Read these off the array that follows.
1) The entry in the bottom-right corner?
2) The entry in the top-right corner?
3) The first entry on the main diagonal?
4) The second smallest entry?
5) The second entry on the diagonal from the top-right corner?
6) The last entry in the row that holds the smallest entry?
7) The bottom-left entry?
8) The 2nd entry on the main diagonal?
127,131,155,130,143,130,128,124
127,121,154,132,136,125,120,132
126,127,156,129,140,124,130,138
126,126,157,130,138,122,127,139
125,128,157,128,141,119,131,143
126,127,157,129,140,122,129,140
127,115,148,127,141,118,133,113
127,122,156,132,135,124,122,135
1) 135
2) 124
3) 127
4) 115
5) 120
6) 113
7) 127
8) 121

Questions about the array below.
1) The entry in the top-left corner?
2) The last entry, reading row by row?
3) The top-right entry?
4) The entry directly below the largest entry?
5) The 4th entry, reading row by row?
6) The entry directly above the centre entry?
7) The smallest entry in the last column?
8) The third entry, reading row by row?
[[122 116 104 136 139]
 [133 123 113 142 134]
 [119 130 142 110 124]
 [131 119 108 144 138]
 [131 122 112 141 135]
 [120 130 142 111 124]
 [128 132 139 121 123]
 [135 126 114 145 132]
 [139 132 117 146 127]
 [130 133 145 119 124]
 [126 117 109 138 139]
 [139 137 139 133 122]
 [128 121 112 139 136]]
1) 122
2) 136
3) 139
4) 119
5) 136
6) 142
7) 122
8) 104

a = [149, 122, 111, 114, 148, 140, 149, 151, 145]
The first entry from the right: 145
Report the 4th entry.
A: 114
The entry at the centre -> 148
Report the entry just left of the largest entry.
A: 149

[[122 131 149 133 118 137 120]
 [137 112 120 125 138 124 133]]
The entry just right of 138 -> 124
The entry in the top-left corner: 122
The top entry of the column that holds the largest entry -> 149
The fifth-last entry, reading row by row is 120
The entry just right of 118 -> 137

Questions about the table below.
1) What is the entry in the top-right corner?
2) What is the bottom entry of the column that holds the smallest entry?
3) What is the last entry, reading row by row?
4) What is the first entry in reading order?
5) What is the minimum?
6) What is the 2nd entry, reading row by row?
7) What is the first entry in the row that holds the smallest entry?
[[129 130 129 134 131 131 131 132 130 131 133]
 [122 143 123 149 142 121 147 143 120 124 143]
 [147 122 138 119 115 154 115 115 153 141 111]
 [126 129 139 130 137 121 137 136 122 130 141]
 [128 140 122 145 134 132 138 136 131 127 133]
 [133 130 124 136 124 141 125 127 139 133 125]
 [135 119 147 116 127 132 125 126 133 137 130]
 [128 139 123 144 134 131 138 136 130 127 134]
 [126 152 117 157 140 130 150 142 128 123 135]
 [146 113 140 113 111 154 107 112 152 143 111]
 [142 130 128 131 119 152 121 120 149 136 114]
 [127 129 135 131 134 126 134 134 126 130 137]
 [122 152 118 157 145 122 154 147 121 121 142]
 [135 122 142 121 127 134 126 126 134 136 129]
 [136 117 146 115 125 135 121 123 135 138 128]]
1) 133
2) 121
3) 128
4) 129
5) 107
6) 130
7) 146

grid =
[[144 128 130 141 124 120 126 135 125 132]
 [128 128 128 128 128 128 128 128 128 128]
 [137 141 144 128 122 137 119 157 117 118]
 [122 135 142 101 119 135 115 127 130 122]
 [119 129 119 137 134 144 129 130 134 111]
 [129 135 138 133 135 144 122 124 127 132]]
Rows and columns are numbered from 1.
Give the entry in row 3 and column 2.
Answer: 141
The entry just right of the largest entry is 117
Give the entry just right of the smallest entry.
Answer: 119
The entry at row 2, column 3 is 128
The entry directly above the smallest entry -> 128
Give the entry at row 1, column 3.
Answer: 130
The entry just right of 133 -> 135
The bottom-left entry is 129
The entry directly below the smallest entry is 137
Give the bottom entry of the column that holds the smallest entry.
Answer: 133
The entry at row 3, column 1 -> 137
The entry in row 1 and column 1: 144
Give the entry in row 1 and column 2.
Answer: 128
Give the entry just left of the smallest entry.
Answer: 142
Give the bottom entry of the column that holds the largest entry.
Answer: 124
Give the entry in the top-right corner.
Answer: 132
Give the entry in the bottom-right corner.
Answer: 132
The minimum: 101
Give the entry at row 2, column 1.
Answer: 128
Give the top entry of the column that holds the smallest entry.
Answer: 141
The entry in row 3 and column 3: 144
